A =
[[143 121 110 112 119 116 127 128 129]
 [117 131 154 154 143 148 114 114 114]
 [113 136 135 132 129 130 140 140 137]
 [130 126 141 142 137 140 109 109 111]
 [113 135 144 143 136 139 131 130 128]
 [133 124 138 140 136 138 109 109 112]
 [137 126 104 104 113 108 141 141 141]
 [120 133 121 120 122 120 146 146 143]
 [141 122 120 122 124 123 115 116 119]
 [121 128 155 156 148 152 112 112 113]]
Rows and columns are counted from 1.
(1, 1) = 143
(10, 4) = 156
(1, 8) = 128
(2, 1) = 117
(9, 4) = 122
(6, 2) = 124
(7, 9) = 141
(1, 9) = 129
(8, 2) = 133
(7, 1) = 137
(2, 3) = 154
(1, 2) = 121
(2, 5) = 143
(3, 7) = 140
(3, 6) = 130
(5, 5) = 136
(6, 9) = 112
(5, 3) = 144
(4, 9) = 111
(8, 4) = 120
(8, 3) = 121
(6, 4) = 140
(8, 8) = 146
(4, 6) = 140
(3, 4) = 132
(9, 7) = 115
(8, 7) = 146
(4, 2) = 126

W =
[[112 121 100 150 139 120 144 126 139 110 105 110 102]
 [141 110 148 122 106 146 121 106 107 145 152 143 152]
 [126 114 108 148 127 139 149 111 129 118 114 123 120]
 [156 117 153 110 109 145 118 110 116 146 155 146 147]
 [120 152 123 117 153 104 117 155 153 120 121 119 115]]
Rows and columns are counted from 1.
(1, 1): 112
(2, 5): 106
(1, 3): 100
(4, 8): 110
(5, 6): 104
(1, 7): 144
(1, 5): 139
(2, 10): 145
(3, 5): 127
(1, 8): 126
(5, 10): 120
(4, 5): 109
(4, 10): 146
(3, 13): 120
(5, 9): 153
(5, 12): 119
(1, 2): 121
(4, 12): 146
(2, 4): 122
(3, 6): 139
(4, 13): 147
(2, 13): 152
(3, 4): 148
(4, 1): 156

a =
[[111 110 116 144]
 [150 154 152 117]
 [121 124 130 153]
 [143 147 146 152]
 [144 138 143 121]
 [109 107 110 143]
 [143 139 140 150]
 [148 151 152 122]
 [145 140 144 125]
 [114 116 114 146]
 [118 117 123 147]
 [113 117 123 147]]
Indices start at 1.
row 1 col 1	111
row 12 col 4	147
row 8 col 4	122
row 3 col 2	124
row 5 col 2	138
row 3 col 3	130
row 10 col 3	114
row 3 col 1	121
row 4 col 2	147
row 1 col 4	144
row 4 col 3	146
row 1 col 3	116
row 2 col 3	152
row 8 col 2	151
row 6 col 3	110
row 4 col 4	152
row 12 col 3	123
row 11 col 1	118

X =
array([[128, 106, 130, 120, 129, 132, 141, 125, 141, 129],
       [128, 132, 128, 129, 129, 127, 127, 126, 127, 126],
       [128, 107, 128, 120, 129, 132, 135, 131, 141, 138],
       [128, 130, 128, 129, 129, 127, 127, 126, 129, 129],
       [128, 122, 127, 125, 129, 128, 124, 131, 129, 143],
       [128, 133, 128, 129, 129, 127, 127, 126, 126, 126],
       [128, 133, 128, 129, 129, 123, 127, 115, 134, 143],
       [128, 112, 130, 123, 129, 131, 141, 126, 140, 129],
       [128, 131, 128, 129, 129, 127, 127, 126, 127, 127],
       [128, 130, 128, 129, 129, 127, 127, 126, 128, 128]])
Rows and columns are counted from 1.
row 1 col 1	128
row 8 col 1	128
row 10 col 5	129
row 1 col 8	125
row 4 col 6	127
row 4 col 2	130
row 7 col 6	123
row 1 col 7	141
row 9 col 1	128
row 6 col 5	129
row 7 col 2	133
row 5 col 8	131
row 8 col 4	123
row 2 col 8	126
row 6 col 1	128
row 3 col 7	135
row 1 col 6	132
row 3 col 3	128
row 8 col 2	112
row 8 col 6	131
row 10 col 1	128
row 7 col 9	134
row 10 col 2	130
row 7 col 1	128
row 4 col 3	128
row 1 col 9	141
row 5 col 5	129
row 3 col 9	141
row 2 col 10	126
row 10 col 4	129
row 2 col 7	127
row 6 col 9	126
row 3 col 1	128
row 2 col 4	129
row 1 col 10	129
row 8 col 7	141

grid =
[[117 102 120 136 140 110 158 126 138 136 135 104]
 [130 136 126 130 142 123 122 116 117 128 116 143]
 [127 128 121 111 118 115 124 114 109 135  98 129]
 [123 120 122 117 123 119 134 111 120 121 126 120]
 [127 129 129 126 129 128 129 126 128 127 128 129]
 [130 128 127 129 130 128 128 127 127 127 127 126]
 [130 100 150 136 138 121 128 127 133 127 123 128]
 [138 132 120 123 137 147 114 112 139 117 122 151]
 [113 121 120 112 117 131 113 126 128 133 110 111]
 [138 137 133 126 137 111 144 121 117 134 136 132]
 [114 153 120 142 134 136 116 156 134 147 141 133]
 [125 119 131 117 132 124 133 111 127 115 127 128]
 [130 135 136 133 121 134 121 135 121 131 127 134]]
Indices start at 1.
(1, 1) = 117
(2, 9) = 117
(8, 2) = 132
(6, 1) = 130
(10, 12) = 132
(11, 3) = 120
(10, 2) = 137
(6, 7) = 128
(13, 7) = 121
(1, 9) = 138
(9, 7) = 113
(8, 10) = 117
(4, 12) = 120
(3, 2) = 128
(4, 2) = 120
(10, 8) = 121
(12, 2) = 119
(10, 1) = 138
(7, 8) = 127
(13, 4) = 133
(1, 11) = 135
(12, 4) = 117
(13, 9) = 121
(5, 3) = 129
(7, 6) = 121
(10, 7) = 144
(7, 3) = 150
(13, 10) = 131
(3, 3) = 121
(11, 10) = 147
(4, 7) = 134
(5, 4) = 126
(1, 8) = 126
(11, 6) = 136
(11, 11) = 141

m =
[[110 117 112 135 112 135 109]
 [143 133 101 150 144 111 149]
 [107 143 116 101 141 140 134]
 [122 115 112 147 117 124 133]
 [107 156 141 106 124 148 151]
 [149 120 104 101 139 140 138]
 [111 137 130 109 118 118 135]
 [118 155 143 154 148 101 112]
 [104 124 112 133 112 144 134]
 [109 119 130 155 139 116 104]]
Indices start at 1.
(1, 1) = 110
(1, 3) = 112
(4, 7) = 133
(10, 5) = 139
(6, 5) = 139
(7, 6) = 118
(3, 7) = 134
(1, 5) = 112
(8, 4) = 154
(7, 5) = 118
(10, 4) = 155
(7, 4) = 109
(8, 1) = 118
(3, 6) = 140
(4, 3) = 112
(1, 2) = 117
(8, 7) = 112
(10, 3) = 130
(10, 6) = 116
(4, 5) = 117
(5, 1) = 107
(2, 2) = 133
(2, 4) = 150

data =
[[120 117 135 122]
 [116 120 123 133]
 [120 136 117 129]
 [136 125 140 131]
 [133 127 120 121]
 [130 123 121 134]
 [133 130 118 116]
 [121 128 120 124]
 [130 127 138 151]
 [137 136 132 123]
 [137 122 140 142]
 [147 134 133 103]
 [147 102 127 129]
 [121 136 143 134]]
Rows and columns are counted from 1.
row 1 col 1 = 120
row 10 col 3 = 132
row 2 col 3 = 123
row 9 col 2 = 127
row 12 col 4 = 103
row 14 col 3 = 143
row 9 col 3 = 138
row 12 col 1 = 147
row 4 col 2 = 125
row 10 col 1 = 137
row 2 col 4 = 133
row 5 col 2 = 127
row 7 col 2 = 130
row 7 col 3 = 118
row 13 col 4 = 129
row 8 col 4 = 124
row 14 col 4 = 134
row 3 col 1 = 120
row 12 col 2 = 134
row 7 col 1 = 133
row 7 col 4 = 116
row 11 col 4 = 142
row 11 col 3 = 140

M =
[[152 142 120 138 157]
 [141 129 128 116 140]]
Indices start at 1.
(1, 1) => 152
(2, 5) => 140
(1, 5) => 157
(1, 2) => 142
